Each row below holds a small network's activations on one input, seen along a few directions.
In each table, some parts of the input vary, and every possible input appears once, in random order.
Descriptions start from the smaller parts, as in this example, which fits no table here: ring(8) and (point or line(11) or (values(2) and line(6))).
Shared parts are said once, and a part with two or three values counts as separate values.

Other details of the inputs vary at random and push rows far along two fixed directions, the same in every table; ignore that.

Table:
row 1: [ 20   5 -52 -12 -10  50  22 -14 -62 -36 -54 -39  27]
row 2: [ 31  32  33 -14  19  -1 -28  10 -15   5  41   0  -7]
row 3: [-46 -84  24  35 -20 -18  18  19  80 -18 -43  10  28]
row 4: [-50 -64  28  14 -19 -18  12  33  48 -53 -52  10  10]
row 5: [ 20  32  11  -5   1  -3 -19  -6 -16   6  39  -6 -24]
row 6: [-21 -57   2  17 -11   5  16  -7  50 -12 -32 -11  20]
row 7: [ 13  30  17 -12  12  -6 -16 -19  -8  30  60   4 -20]
row 8: [-46 -70  40  24 -20 -19  12  33  49 -57 -54  13  19]
row 9: [-42 -45  -5   8  -9 -12  35   3  32 -23 -39  -1   6]
row 10: [ 20  34  38  -6  28 -15 -17 -10   3  29  52   5  -7]
row 11: [ -8   1  54  12  -6 -33 -21  25  34   5  54  19 -34]
row 12: [ 13  13 -78  -8   4  50  44 -35 -64 -10 -58 -35  27]
row 13: [-56 -78   4  24 -10  -8  48   5  48 -40 -66  -5   7]
row 14: [ 13  15 -44   2  -2  31  21 -12 -46 -22 -45 -26   3]
row 15: [ 32  49   1 -21   5   4 -32   9 -45  19  56   9 -11]
row 16: [ 13  39  -5 -14   5 -13 -16   3 -20  14  30   6 -31]
row 17: [ 20  21  24 -17   3   1 -29   4 -15   4  47   3 -22]
row 18: [ 25  14 -88  -6  -6  39  24 -29 -44   4 -54 -24  60]
row 19: [ 30  56 -10 -20  10   2 -11 -13 -33  43  77   4 -14]
row 20: [-32 -45  -9  13 -10  -9  13   3  49  -5 -46   8  26]
row 21: [ 43  49 -20 -19   9   8 -26 -12 -18  61  71   7  -6]
row 22: [-44 -79  13  16 -16   0  29  28  38 -62 -67  -5   2]
row 23: [ 35  44   0 -23   2   8 -25  11 -37  17  64   3 -17]
row 24: [ 15  35  15   1  -1 -16 -22   9 -17  14  45   9 -18]
row 25: [-14 -34  86  21  18 -40 -29  16  89  26  32  29  -8]
row 26: [-47 -71  11  30 -17 -10  36  20  44 -58 -70 -10  -4]
row 27: [-34 -33  72   0  -2 -44 -27  40  57  -8  29  39 -41]
row 28: [  21   10 -101  -18   -3   41   31  -28  -42    6  -49  -33   37]
row 29: [ 29  62 -10 -18  13  -2 -19 -14 -43  46  68  10  -6]
row 30: [ -6  -8 -38  13 -17  11  28  -2 -23 -42 -62 -22  34]
row 31: [  2   8  73  14  15 -35 -27  17  35   2  39  12 -24]
row 32: [ 33  66   1 -21  20  10 -23 -30 -48  51  56   6 -21]
row 33: [-21  -7 -35  -2  -6   4  28 -11  -6 -13 -37  -7  26]
row 34: [-30 -41  62  15  10 -40 -25  18  82  34  28  44 -37]
row 35: [ -5  -1  61  -2  11 -17 -34  24  16   8  32  34 -43]
row 36: [ 16  11 -54   3 -11  40  29 -22 -54 -33 -60 -44  22]
row 37: [-17  13  50   6   1 -42 -30  21  30  10  35  32 -33]
row 38: [ 28  13 -87  -9   4  55  26 -33 -49  11 -56 -31  33]
row 39: [ 30  12 -80  -8  -2  56  23 -40 -49   8 -53 -40  42]
row 40: [ 17  51  -2 -13  12 -11 -17 -15 -29  37  42  21   2]
Description of these inputs: line(4) and (point or ring(9)).
The inputs of row 20 and row 4 match in every part but the line(4) part. If row 34 is changed in the same way as row 20 into row 4, which row does it become?
Answer: row 22
The inputs of row 38 and row 35 match in every part but the line(4) part. If row 28 is changed in the same way as row 38 into row 35, which row does it become?
Answer: row 27
A walk changes only the ring(9) part. It starts at row 5 and steps to row 11. List the rest of the walk in order.
Answer: row 24, row 30, row 37, row 16, row 26, row 14, row 36
List by row number the other rows that have the line(4) part in common with row 19.
Answer: row 7, row 9, row 10, row 12, row 13, row 29, row 32, row 33, row 40
A walk changes only the line(4) part. It starts at row 25 and steps to row 10. List the rest of the walk in order.
Answer: row 31, row 2

Table:
row 41: [-66 -51  61  14  -3 -42  10  31  61 -23 -25  40 -19]
row 42: [ 15  25 -24 -28 -12  17   4   4 -34 -19  12 -25   7]
row 43: [ 25  61  11 -16  33 -16 -38 -25  -1  80  67  29 -46]
row 44: [-30 -59 -26  11 -20  12  39  25  16 -82 -66 -40  32]
row 45: [ 44  45 -69  -3  11  61  28 -42 -72   4 -36 -48  48]
row 46: [ -8 -62  -8  18  -4  -1  40  18  48 -36 -35 -25  38]
row 47: [-16   4  30  -9   7 -37 -25   2  53  48  37  38  -9]
row 48: [-26  -6  41   4   8 -37 -13   8  31   4   4  27 -51]
row 49: [-16   2  79   6 -10 -38 -33  30  39 -14  29  15 -12]
row 50: [-34 -22  40   7   1 -38  -6   7  40 -10 -14  22 -42]
row 51: [  5  20  -6  -5  -8  -8 -26 -10   2  41  48  25   2]
row 52: [ 14  33  33  -8   1 -14 -32   2 -25  -4  38   8  -4]
row 53: [-20 -58 -26  17 -15   8  50  31  13 -86 -68 -36  31]
row 54: [ 27  18 -22  -1   5  23   6 -32 -37  10   2 -12  41]
row 55: [ -9 -21   0  -9  -7   7  17   7 -19 -34  -3  -7   3]
row 56: [ 12  -4 -23 -10  -6  24  22 -11 -28 -40 -29 -36 -10]
row 57: [-22 -60 -14  26 -18  14  33 -17  24 -50 -73 -27  70]
row 58: [ 37  69 -46 -27  37  12 -19 -36 -54  76  39   1 -20]
row 59: [ 32  -3 -44  17  -2  22  31  -9 -16 -25 -47 -40  66]
row 60: [ 22  -7 -70 -25   6  47   1  -4 -34  -2 -79  -5  22]
row 61: [ 27  65  38 -26  25  -3 -35   9 -30  33  88  20 -56]
row 62: [  3 -15 -21   9 -15  19  21 -14   7 -21 -42 -32  59]
row 63: [ 12  -9   9  19   2   8   5 -28  14  -7 -27 -22  14]
row 64: [  59   88  -33  -24   23   29  -16  -25 -102   22   30  -29  -13]
row 65: [ 30  54 -20 -14   7  28   7  -9 -77 -10   1 -19  16]
row 66: [ 30  29  -9 -17  12   5 -23  -5  -4  32  59 -12   3]
row 67: [  1  44  19 -29   5 -35 -37  11  -4  30  48  30 -31]
row 68: [-28 -53  84   9   6 -38 -16  13  74  21  55  39 -17]
row 69: [ 18  23 -24  -8  -4   6  -9 -15 -27  46  41  18   6]
row 70: [  7  40 -22 -14  26   8  -4 -23 -14  54  14  15  -9]
row 71: [-31 -18  11   3  10 -21   7   8  11  -8 -24  11 -29]
row 72: [  3  23 -37 -22   4   1   6 -10 -49   3  -7   8   2]
row 73: [ 14  23  30   5  17   3 -11 -10  -3  26  28   9  15]
row 74: [-42 -48  79   6  -9 -41 -20  33  60 -31  31  28 -26]
row 75: [-29 -23  26  20 -18 -16   3  15  26 -19 -10  13 -36]
row 76: [  3  -6  40  24   6  -6  -9 -16  31  10   6  -2  -7]
row 77: [ 36  83 -32 -21   5  20 -19  -8 -78  35  51   8 -32]
row 78: [  1 -69   1  -8  -4  44  -2  25  21 -40 -59 -15  11]
row 79: [-24 -10  33  12 -16 -35 -25  39  32  -9  28  25 -23]
row 80: [-26 -17  42  15  -6 -30 -15  24  19   3  22  25 -50]
row 81: [ 11  33  40   4   0 -20 -36  24  -2  -8  38   1  -7]
row 82: [  4   2 -42   3 -21  17  19 -10 -32 -27 -37 -20  -8]
row 83: [ -2  -5  53  -8  16 -13  -9   2  31  35  57  22 -15]
row 84: [  3 -12  -3 -14 -11   5   6  -7  22   4  11 -19  23]
row 85: [-33 -28  43  14 -19 -31 -11  26  24  -8  21  38 -23]
row 86: [ 18  37 -10 -14  23  -7 -19 -31  -3  55  26  13 -26]
row 87: [  8  43 -24 -21   8 -13 -19   7 -27  11  19   6 -12]
row 88: [-44 -33  59   9   9 -52 -27   6  83  30  28  57 -13]
row 89: [  8  20  78  17  17 -42 -56  16  55  39  78  30 -10]
row 90: [-28 -28  39  17  -9 -21   1  12  46  25  19  35  -7]
row 91: [-33 -26  12  12 -20  -8  18  23  10 -26 -19  14  -5]
row 92: [  4 -21 -53 -10 -11  35  29 -25 -15 -22 -27 -35  50]
row 93: [  8  11  -1  11  -4  16  13 -10 -26 -37 -33 -28  -2]
row 94: [  7 -13 -30  15 -12  -4  15  11  15   5  -8  -2  25]
row 95: [ 24   4 -41  11  10  36  27 -32 -38  -4 -44 -45  34]
row 96: [ 25  33 -33 -10  21 -11  -4  -4  -4  41  19  13   9]
row 97: [-27 -41 -13  11  -8 -20  32  27  25 -47 -61   2  14]
row 98: [ -6  -1 -35  10  -7  27  25 -11  -6  14 -22  -6  13]
row 99: [ 12  17  16 -10  23  12  -6  -9   3  35  46   2 -16]
row 100: [-23 -63   3  20  -4  15  38 -11  46 -28 -46 -31   7]
row 101: [ -1   8  56  -5  10 -19 -19  10  18  -2  45   8 -58]
row 102: [  7  27 -32 -16  19  11  12 -19 -22  40   0  13  14]
row 103: [ 13 -24  89  11  12  -4 -65  32  38   4   6  31 -14]
row 104: [ 26  50 -58 -26 -21  18  -1  -4 -64   1  10 -14   8]
row 105: [ 13  34  -9 -21  24 -12 -21 -21 -12  64  46  36  -4]
row 106: [ -5 -14 -29  12 -20   1   2   7  20   8  -5  -5  24]
row 107: [ -8 -65 -38  11 -30  42   6  23   6 -34 -89  -6  24]
row 108: [-35 -65  12  15  -9   5  39  14  20 -59 -55 -25  -7]
row 109: [ 26  38 -30  -3  11  14  -9 -20 -33  54  35  -1 -18]
row 110: [-62 -55  50  11 -12 -48  -5  24  62 -29 -20  37 -12]
row 111: [-23 -18 -48  -1  -3  20  46  -4 -22 -39 -79 -14  13]
row 112: [ 10  16  37   8   2  -7 -14  -5  -6 -18   4  -7 -21]
row 113: [ 24   4 -10  -8   8  17   3 -30  -2  13  12 -22 -10]
row 114: [ -5  -6 -55  -4   2   6  14  -9   8   8 -35 -12  34]
row 115: [ 20  31 -24  -1  -6  -9  -5  23 -29  -5  25   8 -10]
row 116: [-56 -85  60  43 -23 -37   7  12 102 -10 -27  21 -19]
row 117: [  9 -14 -21  18 -11   8  31  19 -17 -64 -58 -34  40]
row 118: [  4  -8 -64  14 -18  35  35 -27 -14  -3 -50 -31  16]
row 119: [ 55  65 -14 -30  37  20 -25 -29 -51  69  81 -10 -30]
row 120: [ -1   2  -9 -15   1  22  21   7 -32 -29  -5 -16   3]
row 121: [ 14  18  -5  -4  -2  12   1  -6 -52 -20  -4 -12  17]
row 122: [ 21  31 -40  -1  -1  44  28 -14 -71 -36 -45 -39  24]
row 123: [-19 -29 -11   8 -31  -7   8   5  39   3 -12   3  24]
row 124: [-13   3   7  -2 -19 -16 -18  14  -5  -7  22  23 -12]
The inputs of row 47 and row 84 match in every part but one. If row 105 is changed in the same way as row 47 into row 84, which row does it become?
Answer: row 68
What do these inputs look like to the network?
Answer: line(4) and (point or (values(2) and line(10)))
Which other rows does row 68 become when the values(2) part takes its other values? List them by row number.
Answer: row 55
A walk changes only the line(4) part. It starts at row 102 and steps to row 90. List the rest of the walk in order.
Answer: row 83, row 73
A walk changes only the line(4) part. It starts at row 45 and steps to row 99. List the rest of the walk in order.
Answer: row 98, row 70
Which other rows does row 43 become when the values(2) part takes its other values? List them by row number.
Answer: row 48
